Each row below holds a small network's activations on one record, seen along a few directions.
Each row is followed by the record's values for the fields PUDEP, TAZ, SUVAB, LELO, NIRAK, VIRU.
A field that a record lacks is written missing.
Other fields move the rows too, some of them a lot.
(in the rows, 500 means zero)
Random noise pushes rows far along 20 fixed directions. That doesn't count. These rows show it; they differ only by the noise:
[490 519 608 569 621 487 493 359 547 418 524 599 543 451 535 474 474 656
 658 375 485 526 416 514 436 438 468 463 572 434 477 556 617 369 535 376
 558]
[598 431 509 465 665 478 374 404 513 505 291 543 439 605 326 601 561 717
 529 477 447 532 353 402 356 732 621 385 509 555 564 285 606 521 478 432
 389]
[678 405 427 632 388 425 598 420 478 667 469 552 482 469 531 358 483 647
 620 535 667 510 459 529 518 577 433 628 714 203 154 498 472 343 343 379
 767]
[416 513 648 412 610 436 453 438 462 386 621 501 653 451 562 450 357 556
 484 345 489 601 387 497 384 437 521 457 598 702 538 570 388 478 640 567
 607]
[532 645 524 661 680 348 522 294 355 386 514 480 491 561 530 745 590 522
 664 533 688 606 275 181 527 594 477 619 688 371 501 319 476 500 528 637
 366]
[573 433 654 463 440 505 445 468 368 601 368 682 459 394 442 519 334 563
 601 608 528 329 497 561 477 715 488 375 563 516 413 465 521 387 453 285
 474]
[564 376 522 511 325 586 580 761 618 405 426 583 390 563 553 516 465 319
 391 567 360 420 599 414 607 555 287 484 459 474 289 463 421 613 438 516
 512]
[629 582 619 297 647 444 534 502 357 408 526 663 577 535 448 528 581 495
 561 604 337 569 452 422 444 517 474 459 455 451 358 509 631 508 258 524
 213]
[676 483 392 456 508 491 482 556 643 414 440 589 494 500 550 392 716 545
 508 420 296 511 421 485 423 679 336 669 537 469 193 423 626 535 390 397
 351]
[330 529 676 427 582 430 476 540 457 432 362 724 608 313 458 437 365 593
 337 473 457 502 512 381 361 486 501 521 495 471 404 675 410 365 651 353
 485]
[483 651 441 426 602 514 703 421 388 555 420 461 530 269 396 422 393 561
 409 655 574 532 637 575 510 584 528 587 590 360 533 546 354 593 630 315
 636]
[508 387 692 526 576 469 536 770 635 455 567 430 576 614 498 532 336 436
 558 427 494 433 479 443 514 400 430 435 436 468 533 388 464 548 457 608
 525]
[495 614 618 312 598 412 515 459 398 529 608 418 545 494 454 599 548 441
 582 636 454 476 534 494 575 459 549 294 422 523 535 552 507 668 410 555
 298]
[636 561 537 502 693 446 549 510 463 458 423 462 548 278 464 522 585 398
 467 601 339 395 701 527 598 685 470 349 578 586 611 614 524 535 512 326
 298]
[579 374 366 322 592 444 588 396 510 545 373 465 356 689 389 508 617 620
 344 576 443 700 418 427 457 522 490 287 414 533 606 502 528 564 510 666
 642]
[335 466 458 344 466 415 579 499 555 415 498 466 416 419 682 485 554 261
 395 598 481 586 453 421 511 609 138 542 572 631 431 590 391 656 857 606
 556]
[640 504 401 355 672 442 590 445 595 487 385 482 570 327 485 467 618 525
 483 762 505 569 510 555 374 703 627 506 685 528 521 470 508 720 541 464
 319]
[577 460 571 539 596 527 539 426 534 498 423 604 572 457 361 483 506 676
 487 431 439 542 490 525 354 501 577 546 465 347 400 465 666 432 364 307
 514]
[446 431 646 497 437 761 561 577 664 417 542 497 531 622 477 553 480 313
 791 579 350 611 695 512 613 413 525 315 776 609 613 608 412 703 563 362
 649]
[449 695 564 576 344 716 571 649 652 479 425 614 558 564 311 718 507 474
 610 470 414 375 433 418 486 473 612 662 444 413 488 319 494 688 409 273
 344]
[434 520 518 589 407 447 489 378 628 479 360 711 428 498 547 647 646 616
 581 532 579 465 332 266 489 477 520 494 554 421 431 577 502 442 589 447
 420]
[333 608 577 390 508 556 491 463 562 524 568 401 474 707 399 554 477 579
 696 333 416 572 391 447 551 394 416 380 468 498 512 457 429 650 608 446
 701]

[558 645 397 519 650 550 447 446 367 325 460 543 360 360 583 348 170 678
 398 455 467 387 420 719 483 654 425 370 501 527 541 360 479 399 588 512
 587] | PUDEP: defu / TAZ: lagog / SUVAB: missing / LELO: nudod / NIRAK: supa / VIRU: bama
[641 580 359 530 618 479 622 693 439 401 424 540 451 470 484 405 358 448
 301 579 398 453 500 609 489 568 336 519 394 321 451 391 597 415 362 581
 438] | PUDEP: fik / TAZ: ruz / SUVAB: missing / LELO: missing / NIRAK: missing / VIRU: missing
[704 397 605 542 521 580 379 528 507 371 481 784 624 451 529 389 449 725
 536 336 440 430 460 557 330 516 700 614 529 648 502 480 611 240 319 405
 366] | PUDEP: kur / TAZ: tefen / SUVAB: missing / LELO: missing / NIRAK: missing / VIRU: missing
[565 166 604 391 597 565 434 351 293 638 449 365 373 575 431 402 456 506
 678 648 585 687 721 547 511 781 418 442 688 491 436 378 527 538 538 381
 741] | PUDEP: vufif / TAZ: tefen / SUVAB: missing / LELO: missing / NIRAK: missing / VIRU: missing
[426 433 497 500 444 453 403 528 423 644 436 489 506 472 440 577 491 310
 442 793 584 489 586 520 498 528 678 282 597 536 627 627 487 475 471 581
 350] | PUDEP: defu / TAZ: fibir / SUVAB: rumo / LELO: missing / NIRAK: missing / VIRU: missing
[297 293 353 411 362 370 377 588 573 636 450 607 379 494 693 196 654 524
 309 487 537 542 499 553 420 392 327 589 347 484 452 820 614 143 666 614
 510] | PUDEP: vufif / TAZ: lagog / SUVAB: missing / LELO: tiro / NIRAK: supa / VIRU: bama
[396 781 576 325 590 613 571 338 528 336 697 569 627 250 604 379 445 673
 597 352 406 462 464 741 417 325 515 608 397 570 519 600 578 588 612 309
 447] | PUDEP: vufif / TAZ: ruz / SUVAB: missing / LELO: missing / NIRAK: missing / VIRU: missing
[535 563 544 618 441 436 463 482 516 472 475 505 472 342 621 588 409 486
 536 491 581 255 492 513 606 632 472 446 541 617 534 460 405 515 605 473
 416] | PUDEP: defu / TAZ: lagog / SUVAB: missing / LELO: nudod / NIRAK: supa / VIRU: bama
[690 513 496 643 455 485 588 610 380 516 567 404 491 558 497 459 281 495
 476 392 499 400 556 515 716 473 448 369 575 486 457 483 284 408 344 554
 782] | PUDEP: revob / TAZ: fibir / SUVAB: rumo / LELO: missing / NIRAK: missing / VIRU: missing
[616 407 407 329 438 589 552 369 448 508 494 533 244 658 566 383 531 687
 652 544 537 569 536 477 634 554 335 508 470 433 402 414 455 559 517 515
 718] | PUDEP: fik / TAZ: fibir / SUVAB: gasog / LELO: missing / NIRAK: missing / VIRU: missing
[462 582 580 613 679 549 411 322 418 256 597 406 443 236 618 517 389 686
 457 469 682 397 641 553 456 569 610 755 357 346 423 228 571 654 563 444
 278] | PUDEP: pov / TAZ: ruz / SUVAB: missing / LELO: missing / NIRAK: missing / VIRU: missing
[565 436 354 453 500 391 523 476 658 369 324 588 334 499 624 549 523 544
 410 722 640 523 341 312 458 661 412 566 589 398 315 331 369 684 630 703
 462] | PUDEP: fik / TAZ: lagog / SUVAB: missing / LELO: tiro / NIRAK: supa / VIRU: bama
[445 522 420 494 446 623 502 576 582 643 417 519 307 631 416 445 593 637
 682 497 540 382 584 521 608 432 459 587 262 289 668 447 639 405 503 375
 445] | PUDEP: defu / TAZ: fibir / SUVAB: gasog / LELO: missing / NIRAK: missing / VIRU: missing
[412 523 516 322 467 633 585 405 263 568 740 360 412 515 550 426 358 375
 610 710 588 604 589 796 521 422 429 475 427 421 497 434 618 623 431 574
 568] | PUDEP: vufif / TAZ: tefen / SUVAB: missing / LELO: missing / NIRAK: missing / VIRU: missing
[390 531 500 388 450 530 500 782 588 607 473 505 361 717 463 332 423 581
 606 322 332 357 490 557 647 353 219 351 232 397 515 560 524 354 525 456
 656] | PUDEP: revob / TAZ: ruz / SUVAB: missing / LELO: missing / NIRAK: missing / VIRU: missing
[472 328 667 386 466 345 633 514 626 596 446 621 430 640 599 618 437 481
 705 524 612 442 270 320 587 395 238 247 498 570 639 601 431 412 704 637
 731] | PUDEP: fik / TAZ: lagog / SUVAB: missing / LELO: tiro / NIRAK: supa / VIRU: fotid
[676 456 383 163 435 559 501 473 373 538 632 506 412 436 662 282 703 427
 583 648 404 497 588 708 544 662 354 617 469 700 464 548 591 543 443 513
 301] | PUDEP: vufif / TAZ: ruz / SUVAB: missing / LELO: missing / NIRAK: missing / VIRU: missing
[451 664 415 438 457 593 633 474 435 483 493 472 521 372 405 602 482 452
 262 598 537 484 538 525 471 479 645 638 347 536 650 441 440 678 545 507
 393] | PUDEP: defu / TAZ: fibir / SUVAB: gasog / LELO: missing / NIRAK: missing / VIRU: missing
[461 442 543 456 517 563 546 630 571 475 594 382 447 601 528 410 494 402
 611 442 430 527 671 486 647 442 254 590 434 376 405 475 463 593 538 475
 625] | PUDEP: fik / TAZ: fibir / SUVAB: gasog / LELO: missing / NIRAK: missing / VIRU: missing
[415 507 425 610 435 368 475 493 578 608 283 633 497 451 403 590 327 521
 315 616 534 435 260 607 325 500 573 172 519 427 498 568 604 350 504 540
 572] | PUDEP: fik / TAZ: ruz / SUVAB: missing / LELO: missing / NIRAK: missing / VIRU: missing
[432 415 486 407 594 460 372 680 534 522 439 606 479 559 565 222 610 544
 599 590 425 567 662 473 508 421 478 478 535 339 451 733 569 268 480 502
 365] | PUDEP: defu / TAZ: ruz / SUVAB: missing / LELO: missing / NIRAK: missing / VIRU: missing
[374 503 559 462 555 600 387 407 502 401 551 497 412 517 519 381 288 719
 525 420 510 526 512 604 444 408 556 416 412 377 380 425 510 548 543 460
 657] | PUDEP: defu / TAZ: lagog / SUVAB: missing / LELO: nudod / NIRAK: supa / VIRU: fotid
[587 443 534 710 400 598 657 612 498 452 438 685 539 669 440 611 335 319
 606 683 504 631 469 448 518 404 548 331 804 364 458 540 485 414 286 581
 672] | PUDEP: kur / TAZ: fibir / SUVAB: gasog / LELO: missing / NIRAK: missing / VIRU: missing
[378 214 614 843 228 612 223 430 535 553 547 438 371 581 550 656 503 407
 550 355 603 406 520 531 461 567 512 540 451 518 379 332 726 392 443 427
 491] | PUDEP: vufif / TAZ: ruz / SUVAB: missing / LELO: missing / NIRAK: missing / VIRU: missing
[664 480 483 417 299 594 618 650 612 652 376 645 487 680 365 548 640 702
 596 429 529 375 452 287 594 455 638 663 392 524 576 445 313 515 393 409
 535] | PUDEP: kur / TAZ: ruz / SUVAB: missing / LELO: missing / NIRAK: missing / VIRU: missing
[531 506 539 543 601 376 393 582 543 391 562 439 506 451 608 417 411 583
 473 472 516 407 536 500 536 474 486 438 456 354 280 439 482 531 411 601
 420] | PUDEP: defu / TAZ: tefen / SUVAB: missing / LELO: missing / NIRAK: missing / VIRU: missing
[558 723 359 436 609 523 607 459 445 372 514 368 481 373 437 501 442 552
 287 558 416 489 617 641 531 535 590 455 387 479 511 415 451 773 461 527
 464] | PUDEP: kur / TAZ: lagog / SUVAB: missing / LELO: tiro / NIRAK: doso / VIRU: bama
[523 426 542 460 452 498 732 492 563 506 505 569 494 275 625 482 440 440
 449 636 624 396 553 613 497 462 376 584 404 484 551 570 542 522 608 473
 532] | PUDEP: revob / TAZ: tefen / SUVAB: missing / LELO: missing / NIRAK: missing / VIRU: missing
[475 690 291 634 459 482 592 322 564 352 600 360 463 464 643 603 666 425
 352 282 388 566 339 488 592 468 376 464 537 739 605 594 449 597 672 605
 610] | PUDEP: vufif / TAZ: lagog / SUVAB: missing / LELO: nudod / NIRAK: supa / VIRU: fotid
[455 640 389 524 788 555 539 675 586 308 489 413 515 358 549 366 349 431
 430 613 447 488 562 731 408 532 479 531 474 396 691 376 646 571 590 550
 286] | PUDEP: defu / TAZ: fibir / SUVAB: gasog / LELO: missing / NIRAK: missing / VIRU: missing
[382 571 448 347 504 591 387 498 386 453 422 692 235 708 601 396 531 595
 738 522 440 542 388 421 569 544 273 434 502 496 532 510 538 319 649 518
 463] | PUDEP: pov / TAZ: tefen / SUVAB: missing / LELO: missing / NIRAK: missing / VIRU: missing
[346 469 490 458 479 493 281 558 580 444 489 438 493 522 478 466 472 406
 332 487 290 548 544 621 401 523 529 232 470 581 310 562 585 624 492 538
 422] | PUDEP: pov / TAZ: fibir / SUVAB: gasog / LELO: missing / NIRAK: missing / VIRU: missing
[607 504 484 376 585 466 566 344 294 407 620 494 491 523 530 447 570 487
 382 340 396 635 497 492 517 498 306 586 387 673 592 569 538 371 520 592
 599] | PUDEP: fik / TAZ: lagog / SUVAB: missing / LELO: tiro / NIRAK: doso / VIRU: bama
[426 750 538 532 728 258 555 407 512 570 493 391 692 408 399 661 653 452
 550 516 453 539 353 374 475 474 506 357 595 355 405 583 539 606 482 445
 369] | PUDEP: pov / TAZ: tefen / SUVAB: missing / LELO: missing / NIRAK: missing / VIRU: missing
[521 522 585 534 569 597 580 441 412 336 598 632 471 550 595 518 330 542
 663 533 627 552 437 461 519 367 491 561 565 453 672 456 485 383 534 595
 559] | PUDEP: fik / TAZ: fibir / SUVAB: lazo / LELO: missing / NIRAK: missing / VIRU: missing
[638 525 396 674 370 513 626 546 461 628 450 541 608 371 464 458 441 558
 358 344 621 401 386 588 393 616 507 853 522 515 494 382 473 313 454 373
 610] | PUDEP: pov / TAZ: tefen / SUVAB: missing / LELO: missing / NIRAK: missing / VIRU: missing
[624 266 706 432 609 404 448 508 516 557 474 438 523 432 488 550 568 343
 620 607 422 411 682 465 560 700 352 362 534 524 401 486 594 588 457 363
 387] | PUDEP: fik / TAZ: fibir / SUVAB: lazo / LELO: missing / NIRAK: missing / VIRU: missing

Here are new rows. What are their fields?
[442 485 580 499 536 524 343 743 313 588 394 514 391 533 375 404 220 560
 449 402 481 279 539 555 509 670 382 523 295 436 541 311 507 266 495 389
 455] | PUDEP: vufif / TAZ: fibir / SUVAB: lazo / LELO: missing / NIRAK: missing / VIRU: missing
[336 505 436 582 430 527 276 623 481 541 504 440 535 515 518 361 406 509
 425 463 529 539 516 562 417 507 665 513 610 509 413 506 402 424 512 527
 506] | PUDEP: defu / TAZ: tefen / SUVAB: missing / LELO: missing / NIRAK: missing / VIRU: missing
[430 418 573 452 326 501 390 732 624 730 614 368 587 615 474 393 600 430
 700 298 451 377 502 559 525 500 361 686 410 501 331 452 527 492 446 360
 506] | PUDEP: revob / TAZ: tefen / SUVAB: missing / LELO: missing / NIRAK: missing / VIRU: missing
[476 579 521 463 473 431 471 453 670 475 526 534 623 430 518 622 669 541
 480 475 487 457 386 407 437 398 674 534 442 545 448 546 497 648 475 506
 294] | PUDEP: fik / TAZ: lagog / SUVAB: missing / LELO: tiro / NIRAK: supa / VIRU: fotid
[375 680 493 459 545 524 486 438 376 546 678 405 592 670 435 472 525 526
 646 332 487 681 342 517 437 366 478 630 514 418 448 440 546 477 444 520
 584] | PUDEP: pov / TAZ: tefen / SUVAB: missing / LELO: missing / NIRAK: missing / VIRU: missing
[432 627 553 398 511 583 494 307 218 484 437 699 388 634 379 518 428 609
 635 603 478 647 509 426 545 462 496 377 530 332 421 553 517 387 405 437
 575] | PUDEP: defu / TAZ: fibir / SUVAB: gasog / LELO: missing / NIRAK: missing / VIRU: missing
[369 215 602 372 517 523 421 674 707 484 484 575 546 689 535 378 330 509
 557 556 515 655 408 575 284 353 553 316 562 545 508 521 553 491 553 689
 650] | PUDEP: kur / TAZ: tefen / SUVAB: missing / LELO: missing / NIRAK: missing / VIRU: missing
[568 647 479 376 667 468 534 612 516 539 443 502 599 642 361 442 541 610
 612 434 366 560 421 396 542 468 555 391 580 507 594 542 374 486 462 477
 539] | PUDEP: defu / TAZ: tefen / SUVAB: missing / LELO: missing / NIRAK: missing / VIRU: missing
[573 550 680 680 441 439 477 431 229 546 682 483 665 493 399 669 449 420
 440 265 494 415 442 509 490 447 510 602 335 519 427 436 655 293 199 469
 434] | PUDEP: revob / TAZ: tefen / SUVAB: missing / LELO: missing / NIRAK: missing / VIRU: missing
[593 658 199 642 566 588 646 589 574 204 485 450 340 546 627 492 630 446
 288 522 415 574 581 401 665 435 430 603 470 414 570 474 434 592 516 721
 426] | PUDEP: pov / TAZ: tefen / SUVAB: missing / LELO: missing / NIRAK: missing / VIRU: missing
[543 652 576 484 681 473 668 499 506 470 455 457 693 387 326 592 391 607
 417 423 540 497 492 425 441 483 663 600 498 541 701 430 339 615 587 423
 568] | PUDEP: kur / TAZ: lagog / SUVAB: missing / LELO: tiro / NIRAK: doso / VIRU: bama
[686 415 464 375 359 555 496 501 545 626 602 453 401 800 506 526 698 525
 787 477 460 475 456 508 659 439 494 395 449 644 630 480 547 521 335 596
 515] | PUDEP: revob / TAZ: lagog / SUVAB: missing / LELO: tiro / NIRAK: doso / VIRU: bama
[590 342 453 528 518 566 417 550 518 442 434 549 484 601 499 306 464 542
 518 456 369 661 587 550 435 598 454 488 677 442 266 486 547 428 388 453
 651] | PUDEP: defu / TAZ: fibir / SUVAB: gasog / LELO: missing / NIRAK: missing / VIRU: missing
[450 558 483 434 332 597 650 612 464 530 450 670 571 591 363 664 584 196
 361 615 345 587 435 460 431 426 472 548 435 559 580 585 601 490 394 520
 386] | PUDEP: defu / TAZ: lagog / SUVAB: missing / LELO: tiro / NIRAK: supa / VIRU: fotid
[467 569 424 416 526 517 477 602 671 456 541 458 383 526 562 295 491 613
 618 657 481 455 766 626 656 311 532 410 399 165 331 594 482 629 409 524
 457] | PUDEP: fik / TAZ: lagog / SUVAB: missing / LELO: tiro / NIRAK: supa / VIRU: bama
[535 503 545 455 506 417 566 561 489 677 458 352 517 399 398 622 565 374
 403 562 415 326 553 524 596 604 457 298 369 562 543 533 512 635 451 402
 415] | PUDEP: vufif / TAZ: lagog / SUVAB: missing / LELO: nudod / NIRAK: supa / VIRU: fotid
[335 603 491 387 459 346 424 552 689 641 554 357 615 390 516 423 581 494
 519 462 430 397 479 647 458 458 474 432 431 446 258 600 531 680 532 409
 427] | PUDEP: revob / TAZ: lagog / SUVAB: missing / LELO: tiro / NIRAK: supa / VIRU: bama
[516 564 394 523 404 631 446 633 453 468 530 428 364 551 545 385 474 438
 578 550 445 425 717 614 679 557 446 547 491 451 445 449 459 542 432 479
 434] | PUDEP: revob / TAZ: fibir / SUVAB: gasog / LELO: missing / NIRAK: missing / VIRU: missing
